Each row below holds a small network's activations on one input, seen along a few directions.
In each table, some parts of the input vary, and every possible input appears once, in random order.
A made-up example of a description, with smaller parts first: one of 6 places along a line, together with either a single point or one of 11 places around a ring or (one of 2 separate values, together with one of 8 places around a ring).
Shared parts are said once, and a part with two or three values counts as separate values.
In the rows, zero is written as 128.

Table:
row 1: [ 78 110 127 138 186  45 112 124 135 107 142  61 151  70]
row 2: [ 58  78 109 157 140  77 126 131 137 120 146  85 126  64]
row 3: [110 162 154 101 105 149 143 173 106 128 152 137 115 125]
row 4: [120 176 138  93 106 147 118 167 138 125 191 143  99 152]
row 5: [109 153 154  93 109 157 136 177 123 158 134 101 125 112]
row 6: [136 174 171  86 142 131 123 177 126 145 128  78 137 111]
row 7: [129 111 130 143 117 148 125 117 144 149  79 132 142 142]
row 8: [175 105 129 127 165 110  93  88 130 140  83 134 176 118]
row 9: [137 138 123 110 116 143 176 143 100 119 130 145 106 127]
row 10: [159 131 154 134 151 118 115 118 150 140  76 114 157 138]
row 11: [158 141 171 118 146 127 133 121 127 145  95  97 142 134]
row 12: [ 74 108  89 166 132  90 113 117 161  85 218 123 108  98]
row 13: [148  83 106 136 127 140 103  88 125 144  85 147 161 123]
row 14: [135 131 126 101 115 149 171 145 119 152 112 109 118 112]
row 15: [128 131 146 137 113 150 146 120 103 123 117 150 116 153]
row 16: [167 155 145  95 146 118 161 146 121 141 107  88 132 109]
row 17: [146 153 109 103 120 145 150 144 133 116 173 151  90 156]
row 18: [160 112  82 151 123 134  89  93 134 120 144 181 138 165]
row 19: [142 141 108 150 114 141 107 119 153 119 139 169 117 184]
row 20: [132 120 126 155 111 140 128 116 123 116  97 161 130 158]
row 21: [ 57  96  99 169 134  73 130 117 123  85 161 118 110  67]
row 22: [136 150 129 132 117 152 125 123 134 124 159 158 101 179]
row 23: [126 122 149 126 115 157 143 120 122 156  99 117 128 137]
row 24: [151  92  99 150 121 131 105  88 105 114 103 173 148 138]
What is each input in this table made of? -> one of 4 places along a line, together with either a single point or one of 5 places along a line
The inputs of row 20 and row 7 match in every part but the place on the line of 4. If row 15 is changed in the same way as row 20 into row 7, which row does it become? -> row 23
List by row number the other rows that have the place on the line of 4 in common with row 11. -> row 1, row 6, row 8, row 10, row 16
List by row number the other rows that have the place on the line of 4 in common with row 12. -> row 4, row 17, row 18, row 19, row 22

Table:
row 25: [117 148 126 126 101 154 138 143 128 121 164 153  97 154]
row 26: [ 10  84 100 162 163  26 121 134 139  82 201  59 115  16]
row 27: [171 127 129 130 132 141 117 106 123 132  97 153 146 156]
row 28: [162 133 152 122 134 147 113 121 130 151  82 131 156 153]
row 29: [169 127 147 115 122 157 142 120 112 152  69 133 148 140]
row 30: [146 159 142 104 128 140 140 146 122 133 138 124 117 146]
row 31: [ 38  48  78 193 177  19 101  87 151  84 157  75 146  31]
row 32: [159 120 109 134 118 148 114 104 131 130 115 171 131 160]
row 33: [140 166 161  97 125 147 135 161 131 149 124 105 127 138]
row 34: [143 158 157  90 117 156 163 161 115 151 108 111 118 127]
row 35: [143 115 111 152 105 154 117 106 129 124 123 178 126 166]
row 36: [138 152 125 111 114 147 135 144 127 127 157 142 108 148]
What is each input in this table made of? -> one of 2 separate values, together with either a single point or one of 5 places along a line
Change only the choice among 2 separate values in row 31. List by row number the other rows that result. -> row 26
